Each row below holds a small network's activations on one input, seen along a few directions.
In each table, some parts of the input vary, and every possible input appears once, in random order.
Descriptions start from the smaller parts, as in this example, which fits no table here: one of 5 places around a ring, together with either a single point or (one of 2 separate values, together with one of 4 places along a line) or one of 9 places along a line.
Shared parts are said once, and a part with two or three values counts as separate values.
In the rows, 128 means zero.

Other details of the inputs vary at random and push rows far along two fixed directions, the same in every table; ignore that.

A family of inputs:
r1: 106, 139, 81, 139, 166, 105, 155, 110, 170, 252, 120, 55, 117, 154, 49
r2: 115, 132, 132, 137, 103, 131, 144, 114, 115, 110, 116, 151, 127, 140, 108
r3: 134, 113, 161, 167, 94, 143, 159, 130, 124, 85, 118, 189, 116, 157, 101
r4: 146, 135, 122, 109, 135, 134, 96, 120, 123, 109, 133, 129, 131, 102, 166
r5: 120, 128, 124, 141, 105, 129, 141, 111, 118, 109, 111, 158, 127, 134, 108
r6: 117, 125, 124, 140, 107, 127, 144, 113, 118, 110, 112, 158, 126, 134, 110
r7: 131, 119, 136, 146, 119, 135, 152, 107, 130, 116, 118, 165, 118, 144, 117
r8: 131, 131, 135, 115, 129, 121, 106, 156, 116, 110, 137, 116, 144, 113, 154
r9: 142, 130, 125, 116, 130, 131, 97, 132, 122, 107, 134, 123, 135, 102, 157
r10: 139, 116, 146, 127, 140, 138, 116, 145, 131, 120, 146, 116, 128, 119, 158
r11: 136, 134, 133, 113, 128, 133, 102, 135, 118, 108, 138, 116, 134, 109, 156
r12: 108, 126, 148, 140, 87, 125, 166, 125, 102, 79, 107, 186, 131, 151, 113
r13: 114, 140, 131, 137, 100, 117, 142, 131, 112, 107, 113, 146, 136, 143, 100
r14: 139, 141, 118, 97, 151, 121, 92, 141, 132, 144, 143, 84, 138, 103, 157
r15: 135, 127, 115, 147, 141, 135, 150, 100, 157, 179, 125, 125, 106, 154, 82
r16: 128, 128, 135, 115, 130, 120, 110, 157, 116, 112, 137, 116, 143, 114, 156
r17: 128, 123, 132, 114, 132, 133, 113, 138, 120, 114, 140, 119, 133, 111, 162
r18: 121, 122, 148, 144, 115, 127, 157, 130, 126, 117, 119, 153, 125, 151, 110
r19: 127, 124, 156, 155, 113, 131, 151, 151, 132, 118, 124, 148, 123, 158, 98
r20: 134, 119, 124, 117, 135, 131, 108, 136, 123, 112, 136, 125, 134, 104, 163
r21: 130, 125, 133, 114, 131, 132, 109, 138, 119, 113, 140, 118, 133, 111, 160
r22: 115, 139, 86, 127, 141, 120, 143, 83, 145, 186, 113, 113, 116, 135, 91
r23: 150, 119, 149, 126, 151, 144, 106, 153, 144, 137, 156, 101, 122, 120, 154
r24: 130, 135, 80, 103, 173, 122, 108, 103, 154, 199, 136, 74, 122, 106, 137
r25: 113, 140, 116, 127, 121, 118, 144, 114, 127, 147, 115, 126, 129, 142, 97
r26: 128, 127, 124, 109, 143, 118, 107, 157, 124, 132, 142, 98, 142, 108, 159
r27: 106, 139, 110, 130, 123, 115, 155, 109, 131, 160, 112, 124, 125, 147, 86
r28: 130, 124, 157, 149, 116, 136, 153, 139, 133, 118, 125, 152, 119, 158, 102
r29: 143, 130, 123, 110, 137, 134, 99, 122, 124, 112, 134, 130, 131, 104, 169
r30: 145, 112, 138, 130, 142, 135, 111, 142, 134, 119, 142, 123, 129, 112, 159
Each input here is: one of 5 places along a line, together with either one of 2 separate values or one of 4 places along a line.
Q: Changing only the place on the line of 5 turns r14 into r11. The same change can be made to r28. Which row results?
A: r23
Q: Start at r17 and move only the place on the line of 4, one step at a time. The first step leads to r21. Which rows follow, in order?
A: r2, r11
Q: Start at r26 and move only the place on the line of 5, one step at a time. The first step leads to r12. Which rows follow, in order?
A: r17, r20, r24
Q: Which other rows does r15 become when the choice among 2 separate values takes its other values? List them by row number.
A: r7
